Each row below holds a small network's activations on one input, seen along a few directions.
Each table varies a few parts of the input and shows all the possible inputs, shuffled.
A made-up example of a description, with smaller parts first: line(6) and (point or ring(9) or (values(2) and ring(8))).
Shared parts are said once, and a part with two or three values counts as separate values.
(in the rows, 128 means zero)

Other details of the inputs vary at random and push rows far along three fixed directions, the same in every table; ignore that.
These rows show it; all are for the same input, with only those details redrawn:
[187 126 181 133 130 111 141 126 102 107 137  98  62]
[114 165 149 121  86 155 132  74 194  98 116 101 180]
[150  62 131  85 113 155 147 108 138 170 143 106  93]
[168 176 190 149 114 114 135 107 134  72 123  97 107]
[131 115 141 102  96 158 140  89 170 134 129 105 140]
[ 93 111  60  98 159 126 102  97 134 127 134  67 173]

A family of inputs:
row 1: [ 94  78  36 108 167 133 103 151  89 171 143 115 133]
row 2: [155 195 190 176 112 106 138 141 139  79 105 144 120]
row 3: [ 99 179 150 131  87 152 131  97 183 109 120 157 183]
row 4: [132 141 100 145 201  62 105 159  72 105 131 108 115]
row 5: [ 94  67  50  95 179 119 105 136  90 168 147 124 139]
row 6: [142 132  95 141 185  87  99 139  65  94 135  60 102]
row 7: [163 160 182 165 124 116 138 164  94 106 129 151  74]
row 8: [108 162 146 128  87 149 136  97 189 118 112 144 170]
row 9: [140  63 132  92 118 145 152 134 137 191 139 153  87]
row 10: [173 141 182 163 125 104 142 154 102 108 117 142  79]
row 11: [107 162 144 137  86 150 139 113 188 123 106 150 177]
row 12: [142  78 137  90 114 158 141 108 132 159 149 119 104]
row 13: [ 58 169  68 126 158 112  95 107 157 104 115 110 216]
row 14: [133  74 136  97 121 145 150 138 132 183 143 170 106]
row 15: [126 109 134 121  92 153 145 122 163 155 116 149 142]
row 16: [131 115 141 102  96 158 140  89 170 134 129 105 140]
row 17: [137  75 125 114 105 159 147 147 126 180 135 159 107]
row 18: [128 138 105 147 200  70 101 157  61  99 137 120 120]
row 19: [107  70  43  95 163 142 104 132  89 162 152  77 130]
row 20: [114 134 137 128  90 165 140 130 161 146 124 157 142]
row 21: [128 143  97 142 195  75  99 154  60 103 142 114 108]
row 22: [116 162 140 128  80 163 131  84 189 103 113  98 176]
row 23: [112 158 138 140  79 155 134 104 185 116 104 140 174]
row 24: [174 140 183 143 134  99 145 150 103 120 132 145  64]
row 25: [137 137  96 147 193  67 101 149  69  98 129  98 112]
row 26: [125 126 134 119  86 177 135 105 159 131 130 112 143]
row 27: [108 157 141 140  81 156 133 104 183 116 104 142 174]
row 28: [176 144 179 163 124 104 142 153 106 107 117 139  81]
row 29: [142  66 122 103 106 155 147 137 131 188 133 146  86]
row 30: [174 148 179 157 128 104 141 157 102 113 123 140  66]
row 31: [165 146 191 150 139 101 142 154  98 109 133 163  80]
row 32: [ 85 118  48 120 151 123 101 123 128 138 121 104 180]
row 33: [142  53 129  95 115 147 149 128 130 187 136 150  91]
row 34: [119 111 140 121  98 153 146 127 165 156 116 156 138]
row 35: [173 147 183 151 129 104 138 145  94 105 135 152  78]
row 36: [ 98 183 144 143  79 162 133 116 182 114 114 155 181]
row 37: [138  65 125 103 107 156 147 137 129 187 133 148  86]
row 38: [ 64 166  57 144 145 128  94 123 145 103 113 114 224]
row 39: [ 94 115  54 106 149 134 101 105 130 129 131  66 172]
row 40: [130  77 130 114 110 159 148 151 128 181 135 165 103]
row 41: [155 202 184 182  99 121 132 140 124  72 114 144 121]
row 42: [161 181 193 164 116 100 140 130 134  83 113 143 118]
row 43: [141  72 126 101 104 174 141 124 123 167 145 116  96]
row 44: [111 151 148 130  93 143 139 101 190 120 108 148 180]
row 45: [149 201 191 185 106 118 133 144 126  70 110 150 128]
row 46: [165 150 186 149 132 107 137 146  94 106 136 155  73]
row 47: [ 69 164  62 129 150 112  94 101 154 101 113 104 219]
row 48: [176 139 180 145 128 102 143 145 100 117 131 141  63]
row 49: [135  74 125 115 102 164 144 143 122 177 135 155 100]
row 50: [122 144 103 141 201  73 100 158  61 104 143 120 110]
row 51: [ 97 178 143 146  77 167 130 112 178 110 112 152 179]
row 52: [126 153  93 160 189  81 101 174  62 102 132 115 120]
row 53: [168 176 190 147 113 114 136 108 131  75 125  98 106]
row 54: [ 94  65  52  95 186 108 111 142 103 174 138 119 139]
row 55: [ 71 165  71 115 150 129  91  85 147  90 132  79 216]
row 56: [ 97  66  51  96 183 114 108 141  95 169 145 126 144]
row 57: [ 91  74  50  91 184 117 107 143  96 173 150 126 136]
row 58: [111 189 108 160 178  73  95 132  98  69 119 102 150]
row 59: [142  66 121 101 104 155 148 137 129 190 135 147  86]
row 60: [139  76 122 115 101 164 144 143 125 176 135 153 100]
row 61: [129 151  92 152 190  72 100 162  69 103 129 101 110]
row 62: [114 188 110 162 185  66  99 140 105  70 116 107 158]
row 63: [170 147 181 158 129 104 141 157  99 112 124 142  65]
row 64: [135  82 122 111 100 165 144 144 123 181 140 155  95]
row 65: [171 146 186 151 134 100 141 149  97 107 133 156  85]
row 66: [111 164 151 120  88 156 131  74 191  98 116 104 180]
row 67: [114 124 147 115 105 149 144 119 166 146 127 168 152]
row 68: [131  82 136  95 118 148 147 134 132 180 146 166 101]
row 69: [ 68 163  74 116 152 130  90  85 147  89 130  81 216]
row 70: [103 171 149 134  88 151 131  96 184 105 115 155 187]
row 71: [142  50 133  95 119 143 152 133 132 190 134 155  95]
row 72: [126 151  93 161 190  81 101 174  64 101 130 114 119]
Changing only one part turns row 62 into row 54. The same change can be made to row 28. Which row results?
Answer: row 10
What do these inputs look like to the network?
Answer: values(3) and line(4) and (point or ring(5))
List by row number the other rows that have the values(3) part and the line(4) part in common with row 65.
Answer: row 3, row 14, row 35, row 55, row 68
A walk changes only the ring(5) part. It starts at row 44 and steps to row 25. List the rest of the walk in order.
Answer: row 8, row 9, row 62
List by row number the other rows that have the values(3) part and the line(4) part in common with row 64.
Answer: row 17, row 19, row 36, row 41, row 52
Change only the ring(5) part in row 60. List by row number the other rows that result.
Answer: row 1, row 20, row 38, row 72
Change only the line(4) part in row 13. List by row number the other rows that result.
Answer: row 7, row 50, row 63
A walk changes only the line(4) part. It starts at row 18 and steps to row 71. List the rest of the walk in order.
Answer: row 10, row 45
Change only the values(3) part in row 11. List by row number the other rows that result.
Answer: row 2, row 34

A family of inputs:
row 73: [ 67 183  76 140 174  93  92 118 139  87 115 113 213]
row 74: [131 143 169 136  74 153 154 120 185 138 107 168 140]
row 75: [109 129  46 145 221  59  87 170  58 115 128  93 131]
row 76: [102 174  63 163 207  75  75 153  56  71 133  87 152]
row 77: [173  25 129  76 127 150 152 134  95 201 159 111  30]
row 78: [ 80  85  53  86 134 148 111  86 163 152 125  89 196]
row 79: [175 114 146 154 150 101 133 178  64 131 133 129  53]
row 80: [144 129 176 119  74 160 152  89 184 123 117 126 143]
row 81: [133 174 178 143 106 133 137 120 145  98 129 155 139]
row 82: [126 222 195 168  99 113 134 111 174  64 103 157 165]
row 83: [169 167 165 173 147  78 128 162  91  92 115 138  80]
row 84: [189  99 156 134 156  93 134 142  73 117 138  98  55]
row 85: [130  81 146 104  72 172 163 123 182 190 118 176 120]
row 86: [101  46  31  94 188 129 103 157  66 183 157 108 117]
row 87: [125  89 156  93  74 180 157 108 170 178 138 179 125]
row 88: [145 127 177 119  75 161 153  91 184 124 118 125 143]
row 89: [126  87 157  92  77 181 158 111 169 179 140 177 126]
row 90: [126 225 194 165  94 126 130 107 162  60 116 155 165]
row 91: [ 67  98  43 106 128 157 111 122 154 167 121 121 194]
row 92: [ 67 183  75 141 173  92  91 117 138  87 115 114 212]
row 93: [182 110 151 127 156 102 131 144  70 122 148  89  42]
row 94: [ 61  97  58  90 147 141 115 113 163 167 129 134 199]
row 95: [168  26 124 103 120 149 155 168  88 212 144 152  39]
row 96: [ 67  99  42 107 126 156 110 119 154 167 120 122 193]
row 97: [176 159 170 147 148  97 126 136  86  85 137  87  68]
row 98: [134 176 171 156  96 145 133 126 142  94 122 146 137]
row 99: [166 168 170 170 146 103 125 161  74  84 135 128  82]
row 100: [144 168 168 134  97 138 134  98 154  95 124 105 122]
Changing only one part turns row 83 into row 74. The same change can be made to row 82. Which row results?
Answer: row 73
What do these inputs look like to the network?
Answer: line(4) and (values(2) or ring(5))
